A small network was shown many inputs. Here are its activations along a few directions, one row for each input.
Each table varies a few parts of the input and shows all the possible inputs, shuffled.
Descriptions start from the smaller parts, as in this example, which fits no table here: one of 2 separate values, together with either a single point or one of 11 places along a line or (one of 4 places along a line, together with one of 8 places around a ring).
Shared parts are said once, and a part with two or three values counts as separate values.
In the rows, 128 means zero.

Other details of the inputs vary at random and push rows far along two fixed directions, the same in every table; ignore that.

Table:
x1: [155 135 127 143 147  94 122 135 135 127  97  76 130  93]
x2: [148 120 129 144 151  97 127 142 143 138 103  83 131  92]
x3: [118 135 165 117 106  81 118 147 142 139  85 144 158 142]
x4: [131 118  84 105 119 185 132 106  99 115 187 155  82 191]
x5: [ 80 113 218  87  71 188 156 116  90 155 132 150 133 181]
x6: [147 144 122 148 142  97 117 137 134 119  98  87 129  79]
x7: [124 115 103 141 110 184 149 120 114 137 214 148  84 160]
x8: [179 138  19 163 167 124 115 116 146  79 159 137 109 102]
x9: [147 115  41 127 150 173 123 117 125 111 197 166  84 162]
x10: [138 143 126 147 144 102 125 146 141 123 104 101 134  72]
x11: [119 137 157 125 130 118 121 117 128 120  79 127 166 107]
x12: [139 147 121 153 148  98 117 116 137 111 102 101 152  89]
x13: [103 112 195 109 124 129 137 124 127 152  80 129 173 128]
x14: [132 137 120 111 142  61  95 146 154 119  76 144 158 135]
x15: [113 130 137 127  77 131 143 137 117 144 191 152  87 187]
x16: [199 128  13 179 180 107 116 138 156 103 171  97  81  86]
x17: [125 127  83 107 115 187 129 107  98 107 190 167  81 175]
x18: [124 121 149 128 143 125 125 129 143 135  93 136 166 106]
x19: [116 139 184 122  98  76 129 165 139 159  95 111 129 121]
x20: [118 138 124 116 157 113 108 127 142 109  76 141 169  95]
x21: [108 104 127  94 117 182 137 115 109 137 164 158 108 180]
x22: [ 75 120 227 100  69 180 162 117  87 165 148 131 129 172]
x23: [ 96 117 202 123 122 121 142 126 126 159  94 110 169 121]
x24: [137 141  99 157 144 119 127 124 140 107 137 120 132  94]
Description of these inputs: one of 4 places along a line, together with either a single point or one of 5 places around a ring.
Start at x12 and move only the place on the ring of 5, one step at a time. The first step leads to x22. Which rows follow, in order?
Answer: x23, x7, x24
List by row number the other rows that have the place on the line of 4 in common with x20.
Answer: x4, x9, x14, x17, x21

Table:
x25: [153 120  92 150 169 121 108 129 163 125  99 133 167  72]
x26: [145 151  78 114 113 156 131 118 115  94 193 165  96 171]
x27: [177 113  96 144 181  98 113 113 163 112  70 110 170 111]
x28: [140 114  86 144 104 149 155 138 129 120 207 132  75 147]
x29: [ 87 138 195 137 115 144 150 126 114 161 123 125 153 117]
x30: [ 96 118 186 112 111 152 155 137 100 134 109 116 149 106]
x31: [143 131  92 150 105 148 123 122 124 131 210 128  77 159]
x32: [132 152  84 139 140  99 104 128 148  93  91 125 151 124]
x33: [ 93 135 205 126 100 132 125 130 122 159 120 119 152 121]
x34: [ 89 119 190 126 108 143 160 140 116 148 123 129 154 102]
x35: [148 117  97 128 189  98 112  95 154 107  82  91 160 110]
x36: [157 130  99 134 183  66  94 171 157 121  86 123 139 101]
x37: [105 140 190 110 107 156 134 128  96 149  97 122 132 106]
x38: [104 131 183 110 105 159 143 132 100 147  95 124 132 101]
x39: [129 139  61 131 102 149 128 127 112 107 176 160  92 189]
x40: [ 82 127 173 116 101 140 132 112 113 126 118 179 145 124]
x41: [155 102  72 133 109 157 131 140 134 143 191 170  93 166]
x42: [147 132 104 133 190  96  94 157 162 111  90 118 139  79]
x43: [122 118  70 104 132 146 121 126 120 133 193 139  68 170]
x44: [152 132 104 132 187  80  92 164 166 113  86 117 138  88]
x45: [157 147 107 170 156  56 116 138 163 131 100  95 145 103]
x46: [153 143 109 168 161  69 126 136 169 121 101  91 147  86]
x47: [159 118  93 139 108 138 125 111 101 119 195 122  77 186]
x48: [157 136  86 125 102 163 129 123 109 122 179 125  53 153]
x49: [134 136  98 144 141  91 107 111 150  93 107 155 140  98]
x50: [139 135  91 156 111 149 142 122 129 133 207 127  74 162]
x51: [139 135  97 143 138  79 106 117 153  96 105 156 139 106]
x52: [ 76 143 162 112 103 160 130 123 110 123 105 149 157 140]
x53: [102 108 188 108 108 159 128 137 146 161 103 153 165 118]
x54: [157 126 102 158 148  56 127 153 163 119 100 101 147  88]
x55: [154 120  96 138 112 152 124 102 104 109 197 114  78 175]
x56: [ 89 138 203 133 107 134 146 129 127 161 118 118 149 125]
x57: [165 151 104 142 156  97 104 126 141 111  80  90 128  73]
x58: [152 111  80 128 103 144 150 141 109 116 189 125  70 165]
x59: [ 70 122 187  80 126 133 123 133 122 160 102 128 144 132]
x60: [201 109  37 156 176 105 119 117 147 110 126 128 127 143]
x61: [ 88 108 182  98 138 158 141 100 109 145 100 124 163 141]
x62: [148 102  73 116 134 145 139 105 111 129 182 136  88 199]
x63: [ 99 117 193 106 103 142 151 141 112 134 103 109 145 114]
x64: [107 104 183 113 132 173 144 110 115 147  95 142 171 135]
x65: [ 69 123 179  88 133 144 128 130 110 158 108 134 147 124]
x66: [ 88 132 195 134 116 144 160 132 117 157 123 126 153 112]
x67: [ 91 112 174 119  81 172 169 139 111 147 176 140 109 143]
x68: [161 127 100 142 155  79 122 142 151  98  87  81 142  82]
x69: [195 145  47 149 146  92 106 132 137 108 129 103  82 116]
x70: [105 107 190 106 102 145 128 144 147 165  99 154 164 128]
x71: [173 138  95 139 144  73 112 143 148 120  72  96 124  91]
x72: [144 127  87 153 108 135 154 136 127 136 204 134  73 168]
x73: [ 98 154 182  92 107 145 131 124 117 117 114 155 161 137]
x74: [137 123  75 135 101 127 130 117 116 109 189 190  82 170]
x75: [150 149  76 116 112 142 133 126 108 104 192 171  97 180]
x76: [ 90 133 203 130 108 133 157 135 129 157 118 119 149 119]
x77: [164 141  99 142 153 100 114 131 144 109  78  92 127  68]
x78: [128 116  67 107 130 131 122 135 113 141 193 145  70 180]
x79: [160 143 109 163 149  56  97 138 157 130 103  97 148 101]
x80: [169 141  98 139 148  86 111 136 151 111  73  90 125  77]
x81: [142 103  76 113 137 161 137  93 119 119 183 128  86 190]
x82: [162 134 114 154 165  87 100 106 135  99  98  79 154  95]
x83: [ 86 123 191 100 138 158 126 156 116 148 109 149 142 115]
x84: [ 95 153 175  99 114 155 134 121 106 119 119 159 163 130]
x85: [101 124 200 122 115 146 130 109  91 138 115 113 157 127]
x86: [ 79 138 145 106  81 183 136 122 105 121 148 160 120 177]
x87: [ 90 135 196 131 108 143 130 127 109 159 125 126 156 113]
x88: [112 102 190 107 126 164 141 111 128 146  87 137 170 143]
The inputs of x83 and x42 match in every part but one. If x61 is changed in the same way as x83 into x42, which row does it become?
Answer: x35
The inputs of x88 and x64 match in every part but one. If x67 is changed in the same way as x88 into x64, which row does it become?
Answer: x34
What do these inputs look like to the network?
Answer: one of 4 places along a line, together with either one of 3 separate values or one of 5 places around a ring or one of 8 places around a ring
Which other rows does x73 become when the choice among 3 separate values takes its other values? List them by row number.
Answer: x49, x86
Which other rows does x56 become when the place on the ring of 8 takes its other values? List them by row number.
Answer: x33, x57, x63, x67, x76, x77, x82
Which other rows does x33 become when the place on the line of 4 takes its other values? List them by row number.
Answer: x31, x79, x87
Which other rows does x32 become when the choice among 3 separate values takes its other values? List them by row number.
Answer: x26, x51
Which other rows does x81 become when the place on the ring of 5 takes its other values? List them by row number.
Answer: x27, x43, x44, x70
